These are the activations of a small neural network, seen along a few directions. Each row is one input.
Each table varies a few parts of the input and shows all the possible inputs, shuffled.
A made-up example of a description, with smaller parts first: ring(5) and (point or ring(9) or (values(3) and line(6))).
Shared parts are said once, and a part with two or three values counts as separate values.
In the rows, zero is written as 128.

Other details of the inputs vary at random and push rows far along three fixed directions, the same in every table; ignore that.

Table:
x1: [146 141 133 112 123 129 133 148 118 106 112 163 133 125]
x2: [ 64  95 123 172 164 197  59 117 130 167 209 151  87  87]
x3: [ 59 101 136 109 195 207  22 124 119 147 190 119 122 126]
x4: [ 61  94 134 134 191 171  12 105 159 163 221 121 126  93]
x5: [104 118 157 129 198 185  55  83 155 168 212 105 116 124]
x6: [ 24 101 103 172 113 118 108 157 132 148 180 130 115  33]
x7: [158 154 159  91 108  65 158 115 144 114 121  90  76 213]
x8: [ 69  82 112 132 198 210   7  99 145 147 188 129 127 120]
x9: [ 95  86  87 156  97 113 176 144 110 133  99 130 116  91]
x10: [ 93 106 103 150  79  94 147 148 114 134 134 152  78  85]
x11: [ 49  87  83 169  96 160 125 138 118 146 128 136 130  65]
x12: [103 123 156  86 167 106 105 102 129 148 217  86  72 152]
x13: [147 118 138 100 161 194  88  83 138 110 140 111 140 165]
x14: [166 162 172  62 164 119  96 103 149  91 167  92 110 241]
x15: [146 133 105 181 126 174 102 158 147 123  89 147 214  99]
x16: [136 112 142 124 179 138 100 131 146 136 146 128 160 105]
x17: [132 143 121  81  67  65 217 139  89 116  84 103  87 157]
x18: [168 115  94 194  93 131 168 148 143 127  74 136 190 105]
x19: [137 136 158  46 177 139  99 108 123 102 140 109 109 203]
x20: [199 152  97 172 134 142 144 158 133 122  68 136 203 117]
x21: [143 140 132  76  93  58 201 113 117 110  83 101  61 179]
x22: [ 77 114  98 183  72 111 145 161 130 127 136 117 119  91]
x23: [190 140 117 139 133 123 137 138 146 124  70 139 200  83]
x24: [ 84 146 185 123 165  62 103  81  85 136 181 114  98 154]
x25: [179 160 125 163  75 137 175 140 139 133  56 125 182 132]
x26: [154 137 151  76 151 101 107 132 121 104 143 142  86 167]
x27: [240 159 147 144 179 211  96  83 167 128 104 117 204 189]
x28: [157 147 132  98  77  32 189 138 126 107 108  93  82 191]
x29: [118 146 122 125  91  76 179 175 110 137  96 124 143  74]
x30: [ 92 102 136  75 170 111 113 114 118 122 169 110  72 180]
x31: [169 161 172  48 144  93 137 129 115  80 142 131  77 197]
x32: [ 91 132 151  75 132 102 113 127 116 116 184 142  61 167]
x33: [ 59 105 109 121 140 147  97 128 121 121 160 122  97 117]
x34: [219 147 140 139 142 208  93  92 170 116  94 127 228 174]
x35: [128 123 119 152  95 165 126 138 115 142 121 159 142  89]
x36: [204 150 129 137 139 196 107 139 125 119  74 174 208 107]
x37: [184 153 167  72 172 121 109  93 139 116 176  81 100 244]
x38: [ 56 106 124 196 160 149  73  99  74 145 139 144 142  94]
x39: [144 136 136 164 117 186 116 113 152 166 103 134 198  70]
x40: [211 137  94 163 114 163 132 131 139 116  53 185 201  91]
x41: [ 85 121  92 133  91 115 160 158  98 135  96 131 124  95]
x42: [143 158 142 166 102  60 174 118  62 109  83 171 127 124]
x43: [167 155 100 175  88 132 158 181 124 124  49 139 207  94]
x44: [127 114 135 146 223 212  28 112 151 158 187 127 181  88]
x45: [147 137 148  81 109  57 162 112 134 126 135  96  92 149]
x46: [173 126 147  99 161 125 126 136 122 107 126 156 124 155]
x47: [158 138 138  61 189 139 109  93 119 118 150 104 104 205]
x48: [243 155 135 124 169 181  80  97 172 108  86 128 219 191]
x49: [110 139 133 221 134 124  99 117  95 136 110 146 184 117]
x50: [ 82 111 126 133 100 135 122 133 119 133 161 152  93 106]
x51: [170 128 181  59 170 104 126  84 148 123 170  93 108 194]
x52: [ 84  92  98 160 102 119 175 137 119 140 100 130 103  92]
x53: [ 92 130 110 139  91  86 165 152 130 138 119 134 141  73]
x54: [129 129 151 120 116  80 165 129 140 123 135 100  84 185]
x55: [ 40 114 114 143 102  79 143 175 119 143 149 130 112  50]
x56: [ 64 106 117 153  94 118 132 136 135 155 153 124 130  61]
x57: [ 84 142 129  92  76  50 178 169  86 124 143 139  49 133]
x58: [131 132 112 129  84 127 189 121 124 122  65 128 132 123]
x59: [143 142 114 118  71  92 220 129 116 103  58 117 106 132]
x60: [ 88 105 122 150 114 159 101 129 125 127 169 150 100  94]
x61: [ 48 114 129 134 133 133  85 143 127 166 189 120 121  76]
x62: [234 163 161  98 183 184  97  98 163 100  97 126 223 145]
x63: [134 156 150 113  87  76 178 131 137 105 120  96  85 182]
x64: [ 15 100  89 192  97 124  99 175 131 150 169 135 120  73]
x65: [168 125 164  86 198 147  86  91 158 130 165 116 154 165]
x66: [ 89 107 109 166 126 213  94 116 129 160 117 133 157  83]
x67: [ 93 108 139  96 141  86 128 140 113 123 182 145  54 153]
x68: [ 98 130 149  84 180 100 100 114 128 145 213  97  80 149]
x69: [120 136 131 159 102 147 129 127 152 134 117 123 148 137]
x70: [144 136 162 110 139 179 102  93 145 128 144 149 119 156]
x71: [192 144 109 120 127 153 156 134 125  90  44 137 187 126]
x72: [ 82 131 143 125  90  87 166 127 138 147 137 114 100  99]
x73: [ 99 134 176  66 137 105 110 107 127 148 197  87  84 160]
x74: [198 152 144 128 125 175 110 113 146 128 104 113 193 174]
x75: [173 120 172 104 178 181  91  83 151 127 156 145 115 180]
x76: [141 139 130 144  86 130 170 130 128 114 101 154 109 108]
x77: [170 129  73 163 128 147 168 155 108 125  44 148 188  80]
x78: [221 138 139 149 132 153 168  99 164 134  61 135 207 110]
x79: [152 128 124 146 103 135 141 120 136 131 100 158 115 111]
x80: [133 140 100 102  84  84 201 144 108 104  65 130 127 137]
x81: [154 151 124  82  99  57 231 121  99 113  86  99  64 180]
x82: [158 147 183  91 168 166  90  72 166 127 161 102 133 161]
x83: [151 151 122  96 107  45 201 169  88 108 109 142  71 139]
x84: [160 147 119 101  79  47 223 146  92 114 112 134  64 147]
x85: [191 142 140 128 128 161 131  98 155 118 106 120 191 115]
x86: [152  92  99 195 125 197 113 130 138 140 107 181 183  65]
x87: [ 61  77 102 144 160 143 100 152 115 137 144 135 115  92]
x88: [179 140  89 180 102 117 146 169 140 116  49 142 198  98]
x89: [ 86  96  98 129 111 118 127 123 118 133 128 117  92 113]
x90: [158 159 177  70 113 116 151 110 117 123 133 127  77 188]
x91: [192 140  92 162 125 155 149 139 120 126  84 176 177  94]
x92: [184 137 142 139 139 158 115  90 169 143  98 126 178 110]
x93: [ 77 125 138 132 153 162  51 136 136 148 192 112 126 150]
x94: [ 50 117 100 176  99 100 123 189 123 123 146 123 110  80]
x95: [ 46  93  80 147 109  91 131 172 104 134 117 133  88  69]
x96: [ 61 104  89 193 149 156  72 154 133 159 183 128 132  89]
x97: [112 126 150  97 153  71 125 154 127 113 165 102  83 188]
x98: [ 56  97  90 183  99  80 146 182 124 140 147 130 107  94]
x99: [163 135 133  69 145 110 161 100 108 116 129  95  88 197]
x100: [ 88 121  97 159  82 107 155 166 111 116 125 165 104  71]
Description of these inputs: values(4) and (point or (line(4) and line(6))).
The inputs of x81 and x2 match in every part but the values(4) part. If x33 is changed in the same way as x81 into x2, which row does it become?
Answer: x100
The inputs of x37 and x12 match in every part but the values(4) part. If x14 is changed in the same way as x37 into x12, which row does it become?
Answer: x6
The inputs of x58 and x70 match in every part but the values(4) part. If x47 is changed in the same way as x58 into x70, which row does it become?
Answer: x91
Change only the line(4) part in x27. List by row number the other rows that result.
Answer: x20, x37, x96
A walk changes only the line(6) part. It starts at x35 and steps to x50. List the rest of the walk in order.
Answer: x60, x10, x86, x84
A walk changes only the line(4) part. It starts at x26 and steps to x40. List the rest of the walk in order.
Answer: x10, x79

Table:
x101: [133 128 189 102 151 153  79  64 165 121 189  85 105 203]
x102: [ 72  92 118 246 170 192  29 118 156 177 161 145 199  33]
x103: [ 74 128 146  80 131  44 150 128 150 119 177  63  72 175]
x104: [205 138  97 164  62 156 224 123 125 123  11 168 180  91]
x105: [164 118  99 144 102 140 145 164 122 107  86 182 147  72]
x106: [ 87 121 150 117 197 120  55 113 100 120 211 113  71 201]
x107: [139 145 143  95  84  97 192 109 119 129 129 105  65 160]
x108: [108 134 138 120 110  84 132 154 146 140 166 123 104 123]
x109: [153 138 119 126 115 106 134 172 120  99 129 136 119 171]
x110: [233 125 133  73 194 211  87  84 156 100  72 130 189 171]
x111: [198 161 160 106 182 223  70  84 144 130 123 127 208 147]
x112: [ 78 110  93 120 115  78 146 175 109 121 128  93  73 155]
x113: [186 169 150 102 111 111 152 114 128 126  87 115 181 156]
x114: [ 64  95  69 183  95 118 144 162 139 162 128 112 154  39]
x115: [ 95 136 133 128 125  63 162 134  96 146 157 120  75 112]
x116: [214 146 145 116 168 140 147  99 113 114  90 156 168 147]
x117: [184 167 154  39 119  84 171 112  95  77  76 138 106 190]
x118: [ 92  91  59 225 103 138 144 154  95 132  78 204 164   6]
x119: [101 150 141 143  84  71 155 146 127 127 103 108 140 112]
x120: [ 81 119 147 105 155 159  68 102 128 129 194 105  49 226]
x121: [ 34  87 137 181 171 148  43 119 126 183 222 123 115  77]
x122: [145 133 125 142  52  89 208 123 128 134  93 114 118 126]
x123: [ 56 108  85 139  97  81 177 168 118 151 137 100  87  61]
x124: [ 38  81 114 100 145 113 120 150 118 148 179 105  62 102]
x125: [162 144 151 110 164 171  83 123 157 137 172 133 140 131]
x126: [140 135 142 108 152 176 106 115 118 125 119 147 161 126]
x127: [172 147 148  70 109  74 191 156 119 102 117 141  92 155]
x128: [152 128 145 171 167 201  39 116 192 136 154 141 211 109]
x129: [173 125 118 113 104 163 156  91 128 109  68 163 125 145]
x130: [108 140  92 173 104 135 132 168 101 117  84 143 162 117]
What do these inputs look like to the network?
Answer: values(5) and (point or line(5))
The inputs of x109 and x106 match in every part but the values(5) part. If x127 is changed in the same way as x109 into x106, which row does it become?
Answer: x116
A walk changes only the line(5) part. It starts at x119 and steps to x113. List the rest of the walk in order.
Answer: x111, x126, x117
List by row number the other rows that have the values(5) part in common with x123.
Answer: x103, x110, x112, x114, x124

Table:
x131: [193 159 157  99 135  88 139 102 143 121 105 104 154 161]
x132: [179 135 125 126 132 177 123 118 152 130 118 155 148 113]
x133: [ 70 119 123 148 119  70 119 144 103 117 149 124  64 166]
x134: [ 21  92 104 130 144 144 103 159 103 155 174 115  75  81]
x135: [162 138 148 113 163 181  84  87 134 134 154 100 152 166]
x136: [108 126 145  69 137  80 131 113 113 125 160 115  61 127]
x137: [172 144 116 155  86 118 178 142 144 121 100 139 154 104]
x138: [146 194 166  53  60  37 183 176  99  83 113 138  81 183]
x139: [155 132 129 132  97 130 172 144 137 129 102 157 114 101]
x140: [128 135 111 137  84 109 187 129 108 144 103 131 123 110]
x141: [116 118 126 137 167 144 103 135 140 131 133 122 177  95]
x142: [122 118 119 150 156 162  99 121  98 139 142 149 133 136]
x143: [164 131 135 151 125 185 138 104 129 148  99 144 172 117]
x144: [ 89 120 132 168 127 117 109 120 143 156 152 128 141  78]
x145: [ 58  87 106 162 112 158 103 120 134 146 157 140 108  94]
x146: [155 138 112 175 135 145 136 132  97 123 103 145 164 129]
x147: [ 80 119 158 137 188 101  55 120 112 137 199 128  94 149]
x148: [ 90 133 140 129 103  76 135 144 141 141 178 108  71 134]
x149: [132 113 120 155  88 141 164 123 134 127  84 148 138 113]
x150: [178 130 137  87 168 171  91 115 156 122 151 127 153 166]
x151: [154 142 111 175 103 157 159 119 126 139  93 131 179  95]
x152: [143 127 154 110 168 145  82  90 143 130 164 113 147 135]
x153: [ 74 101 146 139 129 121 121 119 126 153 166 143 106  81]
x154: [144 124 116 114 122 146 119 137 138 129 136 138 111 111]
x155: [172 145 158 125 191 151  59 119 142 118 168 131 134 196]
x156: [150 167 145 135  95 134 121 147 108 107  79 173 198  86]
x157: [155 135 146  75 122  74 157 109 118 122 126 118 109 145]
x158: [163 138 135  85 175 186  97  96 128 129 129 115 141 159]
x159: [126 133 131 108 120  99 158 114 122 132 123 143 105  95]
x160: [137 124 100 129 119 105 175 161 116 121  65 142 153  58]
x161: [145 116 137  90 157 177  83  87 142 116 136 120 111 167]
x162: [155 123 103 128 114 127 161 173 137 122  93 139 160 108]
x163: [100 148 134 132  94 159  93 139 117 102 108 161 155 126]
x164: [ 87 116 114 121 126 144 117 123 108 150 152 120  88 106]
x165: [140 132 133 149 123 120 145 111 136 132 122 135 160  90]
x166: [178 144 142 113 180 169  76 134 173 127 136 112 183 172]
x167: [109 135 153  65 101  54 168 136 123 125 181 113  32 174]
x168: [111  99 103 134 124 151 129 145 132 119  97 127 149 121]
x169: [161 159 158 111  96  87 205 118 112 121 103 106 108 166]
x170: [153 125 109 138 127 157 127 117 147 109  94 120 175 141]
x171: [136 130 113 146 135 192 120 104 127 151 117 145 151  98]
x172: [156 145  93 188  76 121 170 143 124 147  61 120 183  84]
x173: [140 145 118 136 118  78 155 138 138 131  97 117 163 108]
x174: [167 141 125 149 119 180 157 111 126 143  77 153 162 104]
x175: [138 126 100 153 122 137 142 175 145 123 111 131 171  98]
x176: [130 155 117 122  96  66 181 146 115 133 103  91 119 148]
x177: [119 131 126  90  90  83 186 119 119 111 109 127  63 156]
x178: [149 133 134  85 136  90 151 120 124 119 119 121 133 132]
x179: [ 94 140 138  75 131  53 166 136  68 118 157 123  15 187]
x180: [ 62 119 112 139 122  94 104 165 144 147 185 107  92 115]
x181: [145 134 107 143  79  92 172 158 131 122 116 125 126 105]
x182: [ 44  89 122 124 155 116  97 151 119 147 175 122 107  77]
x183: [108 121 116 159 114 126  96 148 150 148 161 117 124 104]
x184: [126 116  99 169 112  84 162 154  88 125  93 172 140  73]
x185: [171 132 128 127 167 133 115 115 105 113 105 167 143 117]
x186: [159 137 118 101 110  79 181 130  94  87  76 147  80 180]
x187: [ 44  89 109 146 139 147  92 148 134 128 159 110 116 116]
x188: [136 142 143 148 170 143  83 116 109 135 148 122 132 174]
x189: [141 109  98 130 125 162 143 143 132 109  64 134 156 109]
x190: [113 103 100 132 139 179 101 121 138 122 111 135 137 110]
x191: [118 162 133 153 105 191  87 142 104 127 105 162 191  96]
x192: [106 115 124 123 112 119 122 116 132 117 142 106 102 149]
x193: [114 108 109 125 149 163 106 167 139 129 137 137 126  93]
x194: [127 119 105 148 112  99 150 168 105 122 129 163 106 119]
x195: [ 47 105 130 123 149 128  63 121 146 137 194  91  86 158]
x196: [169 164 159 127  96  90 191 119 123 130  90 103 126 163]
x197: [179 141 122 152 142 132 128 145 124 107 122 154 151 146]
x198: [163 147 164  59 113  93 185 100 128  99 100 121  66 205]
x199: [164 143 157  90  94  82 189 135 132 119 123 132  88 162]
x200: [167 126 129 139 136 155 128  98 140 138 108 152 184  91]
x201: [168 169 151 110 103  83 181 112 123 129 106  95 118 176]
x202: [115 120 124 167 121 158  99 107 155 136 128 122 147 127]
x203: [164 127 168 122 159 191  91  76 160 113 135 121 151 180]
x204: [ 26  76 101 149 108 136  91 132 123 147 178 123  74  93]
x205: [170 135 175 115 157 174  93 101 162 125 168 125 135 165]
x206: [122 118 122  88 118 108 144 121 126 110 121 112 103 169]
x207: [116 128 134 182  87  86 172 140 134 146  95 137 151  66]
x208: [151 128 178  88 184 170  86  76 145 133 157 140 124 139]
x209: [ 95 106 106 144 140 167 116 147 116 149 128 123 152  98]
x210: [ 48 110 123 127 138  86 115 139 124 139 183 110  99  91]
x211: [ 74 124 105 160 118 110 137 167 119 153 126 100 136 103]
x212: [183 159 181  98 122  99 147 118 155 119 136 108 106 191]
x213: [167 139 148  89 181 168  74 111 163 117 177 110 147 182]
x214: [112 105  80 180  89 108 164 154  96 116  78 167 127 103]
x215: [187 130  93 166 130 160 138 153 122 116  79 186 166  95]
x216: [ 55 108 117 134 128 106 107 152 138 131 148  97 101 141]
x217: [ 39  97 124 170 159  99  83 145  95 137 197 145  90  85]
x218: [156 133 118 161 153 142 115 140 153 138  84 128 219  91]
x219: [127 118 107 130  89 104 152 155 128 134 131 135 109 104]
x220: [124 116 105 174 128 136 121 132 111 107 108 151 139 136]
x221: [135 126 130 136 117 144 131 101 143 117 123 121 134 147]
x222: [ 87 111 102 127 129 108 134 142 116 135 128 137 114  59]
x223: [117 120 105 165  97 129 119 127 143 131 107 116 142 118]
x224: [150 131 145  82 181 181  82  89 132 137 160 107 143 180]
x225: [ 62  99 108 146 117 144 105 131 108 163 169 120 101  93]
x226: [168 146 142  47 143 103 144 132 135 104 141 115  82 182]
x227: [125 130 145 102 181 167  90 117 131 132 159  93 145 168]
x228: [168 160 150  71 148 111 147 105 121 113 134  86 125 202]
x229: [108 118 143 165 121 153 107 110 154 135 130 121 132 133]
x230: [170 135 185 113 178 167  91  74 154 127 151 127 164 149]
What do these inputs look like to the network?
Answer: values(4) and (point or (line(4) and (point or line(5))))
The inputs of x209 and x162 match in every part but the values(4) part. If x172 is changed in the same way as x209 into x162, which row does it become?
Answer: x183
The inputs of x185 and x186 match in every part but the values(4) part. If x217 is changed in the same way as x185 into x186, which row does it become?
Answer: x220
The inputs of x229 and x212 match in every part but the values(4) part. If x214 is changed in the same way as x229 into x212, which row does it become?
Answer: x194
Change only the line(4) part in x136. List by row number the other rows that result.
Answer: x131, x152, x157
Change only the values(4) part in x188. List by row number the other rows that result.
Answer: x133, x147, x155
Change only the line(5) part in x182. List by row number the other rows that result.
Answer: x153, x157, x178, x200
Change only the values(4) part in x191. List by row number the other rows that result.
Answer: x138, x156, x163
A walk changes only the line(5) part. It starts at x174 and steps to x171. List the rest of the walk in order.
Answer: x164, x158, x134
